Each row below holds a small network's activations on one input, seen along a few directions.
In each table, some parts of the input vary, and every possible input appears once, in random order.
A made-up example of a description, with smaller parts first: values(3) and (point or line(9) or (line(4) and ring(5))).
Shared parts are said once, and a part with two or three values counts as separate values.

Other details of the inputs shift rows strongly along two fixed directions, in all tables alike. That doesn't count.

Rows:
row 1: [ 13 -15  -5 -10 -20 -19  -8  14  -1  14 -14]
row 2: [ 12 -12  -8 -12 -21 -19  -9  15 -10  14 -13]
row 3: [ -9  26 -15  13  23  14  19   0   1  -5  -1]
row 4: [  2 -16  33   9 -13  19  -1 -18  15  -1  14]
row 5: [-14  -6  38  19  -9   1  -3  -7  16 -12   6]
row 6: [-12  -9  22  12 -13  -5  -9  -2   2  -5   1]
row 7: [ 12 -28 -16  -3 -14  -5 -17  -3  -9  19 -10]
row 8: [ -9  26  15   2  34  16  24  -8  10 -14  19]
row 9: [  2  -6  26  -6 -26  -6   0  -4   6 -16   3]
row 10: [ -3 -14  39   9 -11  22  -1 -20  19  -7  11]
row 11: [ -3 -28  -4 -12  -2 -16 -11  12 -12   7  -5]
row 12: [-19 -15 -20   6 -22 -12 -20  18   3   5 -12]
row 13: [-14  36   0  -2  34  14  15  -5  20 -19  17]
row 14: [ -4 -24 -19   5 -20 -11  -9  15 -19  17  -9]
row 15: [-4 35 25  8 34 15 32 -9 22 -5 29]
row 16: [ 14  43 -14  -3  17  20   8  12  13 -26   4]
row 17: [ -2  29 -36 -10  37 -16   6   1 -18   2  -6]
row 18: [  1  25 -41  10  20  -3  14   9 -14  16  -4]
row 19: [ 11  29 -13  -6  13   6  19   4   0  -4  -6]
row 20: [ -3 -12  39   8  -9  16  -5 -19  18  -9   7]
row 21: [ 18  29 -60 -18  20  -6  11  16 -20   1 -26]
row 22: [ -4 -15 -17 -15 -21   2 -31   1   1  16  -9]
row 23: [ 11 -16 -13 -17 -25 -16  -9  11 -16  -4 -14]
row 24: [  1  16 -35 -11  29  -6   9   8 -21  12   2]
row 25: [ -8 -20  26  -4  -1  -9  -5  -1   5  -6   8]
row 26: [  8  29  11  17  25  26  21 -28  25  -4  20]
row 27: [  8 -13  -7 -15 -25 -20 -10   6  -7  -6 -12]
row 28: [ -1 -20 -12   7 -19 -13  -9  14 -17  19  -3]
row 29: [  9  25 -42  -3  26   1  -8 -12 -20  10 -15]
row 30: [  4  33 -10   5  28  15   4 -20   0  -3  -2]
row 31: [  6  18 -41  -7  21   5  -7  -5 -25  10 -15]
row 32: [  1 -21  16   2 -13  11  -9 -12   8   2  -1]
row 33: [-16 -10  36  18 -12   9   3  -5  17 -13   7]
row 34: [ 14 -24 -14   3 -15  -7 -17  -9  -7  19   0]
row 35: [ -7 -23 -16   3 -18  -8 -12  13 -17  10 -11]
row 36: [ -4 -24  -6 -14  -4 -20 -17   8 -19   6  -3]
row 37: [  3  -5  43   0 -18  13  10  -1  22 -22   6]
row 38: [ -6  29   4   0  32   1  12  -9  -1 -10  10]
row 39: [-12 -14  13  10 -15  -1  -6   1  -2  -3   0]
row 40: [  6  -6  42   2 -16   8  11   1  27 -12   3]
row 41: [ -4 -24 -17   6 -17 -11  -8  15 -14  17 -10]
row 42: [-2 20  3 -1 31  7 21 -1  5  0 14]
row 43: [  6 -10  21  -6 -21  -4   3   1  11 -17  -1]
row 44: [ -3 -17  28  -1  -6  -8   0   4   4   9  20]
Each input here is: values(4) and (point or (values(2) and line(5))).
Q: The inputs of row 12 and row 16 match in every part but the values(4) part. If row 14 is changed in the same way as row 12 into row 16, which row does it become?
A: row 19
Q: Which other rows does row 19 become when the line(5) part takes its other values? List them by row number.
A: row 2, row 9, row 23, row 37
Q: Which other rows agree with row 15 in the values(4) part? List them by row number.
A: row 8, row 11, row 13, row 17, row 24, row 25, row 36, row 38, row 42, row 44
Q: Which other rows does row 35 become when the values(2) part takes its other values? List them by row number.
A: row 3

Rows:
row 45: [ -8 -36  13   6 -15 -14 -13  -3 -20  14  -2]
row 46: [ -7 -12  42  11 -14   1  -5 -11  27  -3  11]
row 47: [  2  14 -29   4  13  -6  -6   3 -13  16   2]
row 48: [ -3 -13  55  -6 -12  -7   6   4  17 -25  12]
row 49: [  3  -3  26   9 -21  18   1  -6  18 -14  -2]
row 50: [-10  38  -1  -5  11   5  29  14   9 -22   3]
row 51: [-12 -16  28  25 -13  11   4   1   9  -4   8]
row 52: [ 11  13 -25 -10  11   7   3   2  -7   5  -3]
row 53: [  7 -22  14  -8 -19  -2 -10 -11   0  -4  -7]
row 54: [ -4  26   2  17  26  11  21 -12  -1   9   9]
row 55: [ -6 -30 -36 -10 -19 -22 -32  17 -20  18 -26]
row 56: [ 11 -27  -5 -21 -20 -24  -9  30 -11   5 -10]
row 57: [ -4 -30   0   1  -5 -10   0   3  -9  21   1]
row 58: [ 14  26  -5  -3  17  20  19 -13  10 -10   1]
row 59: [ -5  -7  33  11 -19  19  -3  -5  23 -12   1]
row 60: [  6   2 -46 -10  18  -8  -8  10 -22  22   1]
row 61: [  9  37  -3   4  14  15  13 -13  10  -6   6]
row 62: [-15 -18  28  17 -15   8  -5  -3  18  -9  15]
row 63: [  6  16 -21 -10  14   4  -4  -6 -15  -3  -6]
row 64: [ -7 -47  -2  -5 -20 -25 -33   3 -19  13  -9]
row 65: [  3   6 -44 -13  16  -7  -5   8 -15  18  -9]
row 66: [  3  37   3  -2  16  -3  28   6  12 -18   6]
row 67: [ 17  21 -26  -4   3   1   2  -4  -6   0 -11]
row 68: [ -9  26   0   0  33  10   8 -15   4 -10   7]
Q: Describe the family of inputs behind these rows.
A: values(4) and (point or line(5))
Q: The inputs of row 45 and row 57 match in every part but the values(4) part. If row 64 is changed in the same way as row 45 into row 57, which row does it become?
A: row 60
Q: Which other rows does row 61 become when the values(4) part takes its other values? List them by row number.
A: row 52, row 59, row 63
Q: Which other rows does row 67 become when the line(5) part takes its other values? List them by row number.
A: row 46, row 47, row 54, row 61
Q: Which other rows agree with row 51 in the values(4) part? List them by row number.
A: row 49, row 50, row 55, row 59, row 62
